B = 9532,9407,1628,9004,1451,6770,9640,8827
B[0]: 9532
B[7]: 8827
B[-4]: 1451

a =
-445  -433   567  -485  -486   442  -430  -554   372   529  -576
-461  -441   558  -480  -444   371  -357  -548   342   461  -572
 443   590  -626   545   550  -414   610   601  -657  -391   377
 330   447  -727   569   691  -606   701   667  -686  -641   567
 733   754   -36   623  -640   739  -680   522  -628   747  -609
 359   515  -566   555   551  -457   570   536  -573  -434   406
-451  -441   579  -485  -482   452  -445  -555   370   518  -597
-440  -429   529  -481  -443   392  -314  -513   311   468  -522
-527  -484   593  -483  -368   249  -279  -597   381   343  -534
-438  -419   564  -476  -487   430  -412  -541   367   518  -595
-835  -848   250  -741   820  -857   838  -729   665  -877   791
 190   301  -508   462   651  -607   694   445  -513  -628   535
-274  -257   553  -462  -715   730  -641  -475   228   766  -788
 356   487  -504   448   536  -377   551   507  -550  -365   393
 439   587  -603   539   558  -400   628   598  -659  -411   403
-450  -425   575  -469  -474   441  -400  -529   354   510  -597
a[0][0]: -445
a[:, -7]: [-486, -444, 550, 691, -640, 551, -482, -443, -368, -487, 820, 651, -715, 536, 558, -474]
a[-2][-6]: -400
a[-6][-9]: 250
a[2][-3]: -657
a[-16][-6]: 442
a[4][-3]: -628
a[12]: [-274, -257, 553, -462, -715, 730, -641, -475, 228, 766, -788]
a[-10][-8]: -485
a[10][-11]: -835
a[7][10]: -522
a[-10][7]: -555
a[11][9]: -628
a[9][-6]: 430
a[-11][-1]: 406
a[7][3]: -481
a[5][-11]: 359
a[:, 5]: [442, 371, -414, -606, 739, -457, 452, 392, 249, 430, -857, -607, 730, -377, -400, 441]
a[-2][6]: 628
a[0][-2]: 529
a[-5][-7]: 651
a[:, -11]: [-445, -461, 443, 330, 733, 359, -451, -440, -527, -438, -835, 190, -274, 356, 439, -450]
a[9][-1]: -595
a[7]: [-440, -429, 529, -481, -443, 392, -314, -513, 311, 468, -522]
a[4]: [733, 754, -36, 623, -640, 739, -680, 522, -628, 747, -609]
a[:, 8]: [372, 342, -657, -686, -628, -573, 370, 311, 381, 367, 665, -513, 228, -550, -659, 354]
a[-9][6]: -314
a[-8][9]: 343
a[:, -10]: [-433, -441, 590, 447, 754, 515, -441, -429, -484, -419, -848, 301, -257, 487, 587, -425]
a[6][1]: -441
a[11][-8]: 462
a[-9][-6]: 392
a[:, -5]: [-430, -357, 610, 701, -680, 570, -445, -314, -279, -412, 838, 694, -641, 551, 628, -400]
a[-13][-2]: -641
a[-13][-10]: 447

M = ((0.32, -0.57, 2.44, 3.00, -2.76, 0.94, -1.05, 0.26, 1.44, 0.93, -0.35), (5.30, 0.65, -1.98, -2.76, 2.56, 1.26, 1.08, -0.33, -1.18, -1.50, 1.51), (-4.55, -0.88, -0.82, -0.60, 1.15, 1.56, 0.15, 2.37, 0.04, 2.58, -0.01), (3.77, 0.77, 0.64, 0.82, -0.36, -2.31, -1.39, -0.60, 0.13, -2.56, -0.09), (-1.46, 0.05, -1.14, -1.25, 1.57, -2.01, -2.59, 2.19, -0.85, -1.18, -0.37), (1.48, 0.17, -0.40, -0.68, -0.65, 3.10, 4.16, -2.33, 0.07, 1.97, 0.78), (-0.44, 1.34, -1.45, -0.83, 1.47, -4.10, -1.93, 0.16, -1.01, -2.96, -0.21), (-1.43, 0.02, 3.16, 3.43, -3.89, -0.42, 0.12, -0.76, 1.37, 0.73, -0.70), (-3.73, -0.34, 1.89, 1.76, -1.79, 0.30, -1.14, 1.24, 0.83, 0.97, -0.36), (3.43, -0.54, -0.03, 0.06, 0.26, 1.57, -0.92, 1.70, 0.49, 0.21, 1.19), (-5.13, -0.46, 1.28, 2.29, -1.66, -1.72, -0.93, 1.29, 0.48, 1.03, -1.07), (0.18, -0.52, -0.63, 0.22, 1.54, 1.13, -2.71, 4.05, -0.09, 0.54, 0.28))
Rows and columns are counted from 0.
(0, 0)	0.32
(0, 3)	3.00
(1, 10)	1.51
(10, 9)	1.03
(8, 8)	0.83
(9, 10)	1.19
(4, 2)	-1.14
(10, 7)	1.29
(0, 7)	0.26
(1, 8)	-1.18
(2, 0)	-4.55
(9, 4)	0.26
(3, 1)	0.77
(10, 2)	1.28
(0, 6)	-1.05
(2, 10)	-0.01
(1, 3)	-2.76
(10, 3)	2.29
(5, 7)	-2.33
(3, 3)	0.82
(10, 0)	-5.13
(11, 10)	0.28
(11, 3)	0.22
(4, 3)	-1.25
(10, 1)	-0.46
(4, 9)	-1.18
(0, 10)	-0.35
(0, 5)	0.94
(11, 4)	1.54
(3, 8)	0.13
(10, 10)	-1.07
(6, 5)	-4.10
(2, 4)	1.15
